A small network was shown many inputs. Here are its activations along a few directions, one row for each input.
Each table varies a few parts of the input and shows all the possible inputs, shuffled.
Descriptions start from the smaller parts, as in this example, which fits no table here: one of 8 places around a ring, together with either a single point or one of 9 places along a line or (one of 2 separate values, together with one of 6 places along a line).
Shared parts are said once, and a part with two or three values counts as separate values.

Other details of the inputs shift rows strongly along two fixed directions, in all tables alike. That doesn't count.

Rows:
R1: [ 23   0  26 -23  -6  31  34 -27  -3  41  43 -14  -1   1  -2]
R2: [  8  -9  15 -16 -21  16 -14   8  28  16 -43  31 -22  15  14]
R3: [  4   8  12 -49   3 -11  16  -8  -2   3   0 -14  21  12   1]
R4: [ 34  17   4 -25  -8   2  14 -27  -9  17  -2 -15  18   8  15]
R5: [-36   5 -49  36  42  -8  29  24 -21 -32  13 -43  -7   0 -18]
R6: [  0   4   6 -19  -2  20 -10  -5  33  21 -40  23   3   5  -1]
R7: [ 25  10  23 -20 -20  -2   0   3  27 -14 -17 -16 -15  21  12]
R8: [-34   0   1  37   1   2 -22   1 -22  28 -29  26  11 -28 -19]
R9: [-35  -4   1  32  -7  14 -42  13 -15  69 -54  51  18  -6  -2]
R10: [ 35 -16 -14 -15 -17  12  11 -27  -1   5  12 -14   8  11  24]
R11: [ -1  29 -51  47  39   2  40  -3 -28 -23   4 -22  -7 -37 -23]
R12: [ 23 -18   2 -16 -26  17  -6  -7 -13  49 -37  47 -16  13  33]
R13: [-50  -7 -66  78  47  17  14   4 -45  10 -22   3 -33 -20 -16]
R14: [ 11   8   8 -10  -3  -4   9 -19  27 -44  17 -62  -2  13  -1]
R15: [  2 -20  36   0 -41  -6 -29  -4 -14  24 -22  30  -3  -8  10]
R16: [ 40   4 -15  -5  -7  -3  24 -25  -7 -22  31 -56  10  13  17]
R17: [ 23  11  40   4 -21   9  21  -7   8   0  71 -46  23 -19 -24]
R18: [-33 -20  -3  13   2  25 -22  17  13  38 -71  64 -43  -1   4]
R19: [ -3  31 -37  57  25 -11  34  13 -44 -26   0 -34 -32 -14  -9]
R20: [-33   8 -35  51  37   5  16   5   7 -48  -1 -41 -25 -14 -28]
R21: [-20  10  24 -21  10 -10 -34  -4   3  22  -1  37  13  10   0]
R22: [ 43   7   9 -17 -23  -4  14 -11 -14   6  -3 -12  -8  16  27]
R23: [ 26  34  12 -18   2  -5  16 -10  33 -35   4 -49  13   6  -9]
R24: [ 19  -4 -14 -25   2 -11  26   3   7 -34  33 -53  19  21   7]
R25: [  0   4   9 -21   2  13  -2 -14  32   3 -28  11  -1  -8  -7]
R26: [ -9  28 -32  55  31 -20   4  46  -7 -52  29   2 -19 -13 -19]
R27: [ 19  14  17 -29   0 -11 -17  -2  22 -11  27  19  26   4   1]
R28: [ 23 -14   7 -42 -14 -11  23   7   3 -15   4   4  -6   4  12]
R29: [-64  -2 -32  55  44  -2 -31  25 -16   5   0  25 -16   3 -13]
R30: [ 16  34  19 -21   3  -9  15 -19  25 -37   5 -52   8   1 -13]
R31: [-13  22 -43  39  32 -15  37  49 -22 -35   1 -29 -18  -1 -15]
R32: [  6 -18  -5 -28 -11   3   6  24   0  18 -24  33  -8  16  16]
R33: [-18 -25  12 -17  -3   5 -50   2  13  36  -1  46   8  32  22]
R34: [ 13  -2  16 -41 -13 -17  16   7  -8  -8   0 -12  -5  19  14]
R35: [-17 -37  -2  22 -23  12 -33  -4  -3  31 -17  29  10 -13   6]
R36: [-16 -21 -14   4   1  17 -10 -23 -24  47 -27  14 -11  15  21]
R37: [ -5 -15  -5   0  10  -7 -18  -1  14 -24  37  11   4  -1   1]
R38: [-30  22 -40  24  49 -11  40  18 -23 -33   4 -25  -1 -23 -35]
R39: [ 14 -13   5 -18  -6  -6 -23  -2  23 -18  39   9  16  16  12]
R40: [ -5  28 -23  79   3 -19   5  40 -26 -33   5 -33  -6 -22 -19]
R41: [ 11 -14  -6 -31   3 -13  29 -12   1 -42  36 -46  10   6   0]
R42: [-44 -29  -8  -5  10   9  -7  24 -24  48 -56  64 -30   8   6]
R43: [ 22  -3  25 -25 -13 -21 -14   5  13 -26  29  24  -6   0  10]
R44: [ 50  25 -10 -16  -4  -3  34 -25  -3 -21  22 -35  20  -9   3]
R45: [-21 -36 -29 -13   6  18  -4  14   3  32 -22  30   3  19  12]
R46: [-10  -9  29 -15  -5 -14 -30   6  -3   4   2  48 -17   7   8]
R47: [ 21   8   0  -7  -4   0   9 -10  34 -42  16 -59   4  18   2]
R48: [-23  -5   4 -10  23  27  36  16   1  36  30   0  -4   2 -23]
R49: [  8  11  28 -34  -4   3   2 -27  27 -12 -14 -12   3  -2  -8]
R50: [ 35  -3  17 -23 -22  -7  17 -27 -20  -2   0  -6 -17   1  19]
R51: [-18 -23 -13   4   0  30 -21   1  30  23 -39  23 -12  15   8]
R52: [-12 -32   3 -16  -8  25 -19 -15  33  18 -31  21 -13   9  10]
R53: [-37   7 -32  52  45 -16  -4  16 -11 -50  40 -14 -11 -14 -25]
R54: [-30  18 -36  74  17   5  -9  29 -19   9 -22  13  13 -35 -29]
R55: [-44 -20 -21  62   5   6 -24   8 -25  13 -16   9  -2 -22 -15]
R56: [ 34  31   4 -18   0 -12  30 -34 -16 -17  19 -48  14  -4   2]
R57: [-38  16 -61  39  51   6  27  40 -15  -2 -21  10   0 -16 -28]
R58: [ 11  10  35 -23 -12 -27 -20   5   3 -19  25   8  -6  16  12]
R59: [ 39  -3  24   0 -48 -11 -12   6   2  -8   7  -2  13  -6  12]
R60: [ 43  -6   6 -21 -23  -2  20 -20 -11  -3   2   1 -14  -5  22]
R61: [ 10  17  36 -16  11   3  17   0  21 -13  91 -21   9  -1 -23]
R62: [ -9  -1  31  -5 -26  -2 -34 -13 -10  43 -26  20  27  -6   2]
R63: [ -8  -5   2 -41   4   6   0   6   1  41 -29  24  19  21   9]
R64: [-18  10 -37  79  11  -7  -2  24 -18 -28  16 -45  10 -17 -19]
R65: [  3  -3   5 -21  -1  10   4 -35 -20  38 -26  23   1  -5   8]
R66: [-13 -44 -12 -34  -2  13  -2  -3   6  26 -14  28   3  12  16]
R67: [ 24  25  23 -13 -12 -16  16  -3  19 -49   6 -50 -18   8   0]
R68: [ 25   0  24 -12 -30  -8 -10 -18   6  -1   8  -2  34 -25  -4]
R69: [  0 -10  36   3 -41  -8 -33   3 -15  32 -26  22   0   2  15]
R70: [  5  10  32 -35   4 -18 -17 -17  10 -14  28  15  18  -2  -5]
R71: [-44   7 -54  32  51   5  25  31 -18   1 -22  17  -6 -26 -29]
R72: [ 21  10  27 -20 -13 -23 -20  14  10 -16  25  11   0  21  15]
R73: [  2 -29   1  13 -32  11 -32  -2   4  25  -8  16  21  -1  12]
R74: [  9 -13  23   0 -34  -9 -23 -18  -3  -1  16 -29  24   3   9]
R75: [ -9   3  10   7   1   2   2   4  10 -17 -28   1 -34  -2  -5]
R76: [ 30 -22 -10 -19 -14   9  13 -36  -3   1  13 -12   2   0  21]
R77: [ 20  -5  14  18 -32 -12  -7   8  -7 -14   4   1   1 -23   1]
R78: [-45   2  -2  10  25   7 -47  21  -1  56 -33  75   4  12  -1]
R79: [  4   4  41 -26  -3  33  19 -13  39  20  28 -19  -7   6 -17]
R80: [ 14   7  22 -33   3 -14 -15 -11  20 -15  29  22  21  -7  -2]
Description of these inputs: one of 5 separate values, together with either a single point or (one of 3 separate values, together with one of 5 places around a ring).
- The inputs of R6 and R57 match in every part but the choice among 5 separate values. If R51 is changed in the same way as R6 into R57, which row does it become? => R45
- The inputs of R4 and R9 match in every part but the choice among 5 separate values. If R60 is changed in the same way as R4 into R9, which row does it become? => R77
- Change only the choice among 3 separate values in R11. List by row number the other rows that result. => R60, R76
- Change only the choice among 5 separate values in R75. List by row number the other rows that result. => R15, R42, R46, R50
- Change only the place on the ring of 5 in R21. List by row number the other rows that result. => R27, R70, R78, R80
- Change only the choice among 5 separate values in R8. List by row number the other rows that result. => R38, R49, R65, R70
- Start at R76 and move only the place on the ring of 5, one step at a time. The first step leads to R13. Which rows follow, in order? => R36, R16, R10
- Change only the choice among 3 separate values in R63. List by row number the other rows that result. => R24, R31

Rows:
R81: [-46   4 -40  68  32  20   1  25 -20  22 -38  20 -26 -17 -20]
R82: [ 45 -18  30 -56 -39  -4  -2 -31  13  -1  10  -5  11  17  30]
R83: [ 26  30  24  10  -7 -32   0   5  22 -77  68 -49  17 -15 -18]
R84: [  6  22 -15  12  22  -3  31   3   6 -40  24 -41  -6  -9 -18]
R85: [ 44 -19  33 -52 -41   0  -2 -32  11   8  16  -8  17  13  26]
R86: [-31   9 -44  56  30   1   7  23 -17 -12 -23  -9 -18 -12 -15]
R87: [-47  -4 -45  46  42  16   5  23 -18  19 -21  25 -23  -9 -14]
R88: [ -2   1  32  -2 -14 -17 -36  13   8  -3  20  20  11   0  -1]
R89: [-52   4 -45  55  39  11   3  37 -25  21 -43  33 -32  -6 -14]
R90: [-59  -9 -54  58  43  19  -3  33 -24  28 -46  45 -33  -9 -12]
R91: [  9 -19  17 -44 -19   5 -11 -12  14  22 -22  16   5  22  21]
R92: [-42  -8 -29  25  25  18  -7  17 -17  41 -54  49 -18  -4  -4]
R93: [ 37 -20  34 -58 -33   2   2 -32  13  11  23  -7  19  14  22]
R94: [  6   6  -3 -16   7   2  13  -9   1  -1   4  -6   6  -1  -2]
R95: [ 10 -32  33 -56 -37  15 -32 -28   5  66 -50  58   6  20  35]
R96: [ 27 -19  71 -63 -49 -12 -52 -23  27  25  13  41  34  17  24]
R97: [ 25 -11  26 -58 -21   2   0 -23  21   6   9 -10  16  21  18]
R98: [-26  25 -46  74  35  -3  24  31 -30 -21   0 -24 -19 -23 -26]
R99: [  5 -37  39 -58 -43  16 -37 -19   4  76 -53  67  -3  29  40]
R100: [-66  -8 -38  46  40  24 -10  33 -24  56 -53  58 -30  -1 -11]
R101: [ -7   7  -9  15  12   1  14   7 -13   1   7 -11  -4  -3  -8]
R102: [ 28   3  12 -20 -19  -3   8 -20  -1  -1   8 -17  15  -3   7]
R103: [-48  -4 -36  55  28  19  -8  24 -16  28 -54  35 -33 -11 -11]
R104: [ 15  19  -4   8   8  -2  31  -5   4 -38  32 -48   2 -10 -16]
R105: [  9  37  -4  41  14 -38   5  21   9 -91  71 -63  17 -21 -30]
R106: [ 21  18  15   9  -6 -30  -6   6  10 -66  67 -34  19 -12 -14]
R107: [ 45  -3  35 -61 -29  -5  11 -25  27 -17  13 -21   8  15  17]
R108: [ 37  31 -13  16   2 -22  40  -5   1 -76  53 -90  14 -13 -15]
R109: [ 30  30 -12  10  10 -19  44  -6   2 -74  60 -89  16 -10 -19]
R110: [  0 -37  37 -60 -31  23 -33 -30   6  87 -41  64  13  22  30]
- What do these inputs look like to the network? => one of 5 separate values, together with either a single point or one of 5 places around a ring
- The inputs of R89 and R90 match in every part but the choice among 5 separate values. If R100 is changed in the same way as R89 into R90, which row does it become? => R87
- List by row number the other rows that have the choice among 5 separate values in common with R104. => R81, R83, R84, R103, R107
- Change only the place on the ring of 5 in R97. List by row number the other rows that result. => R86, R91, R108, R109
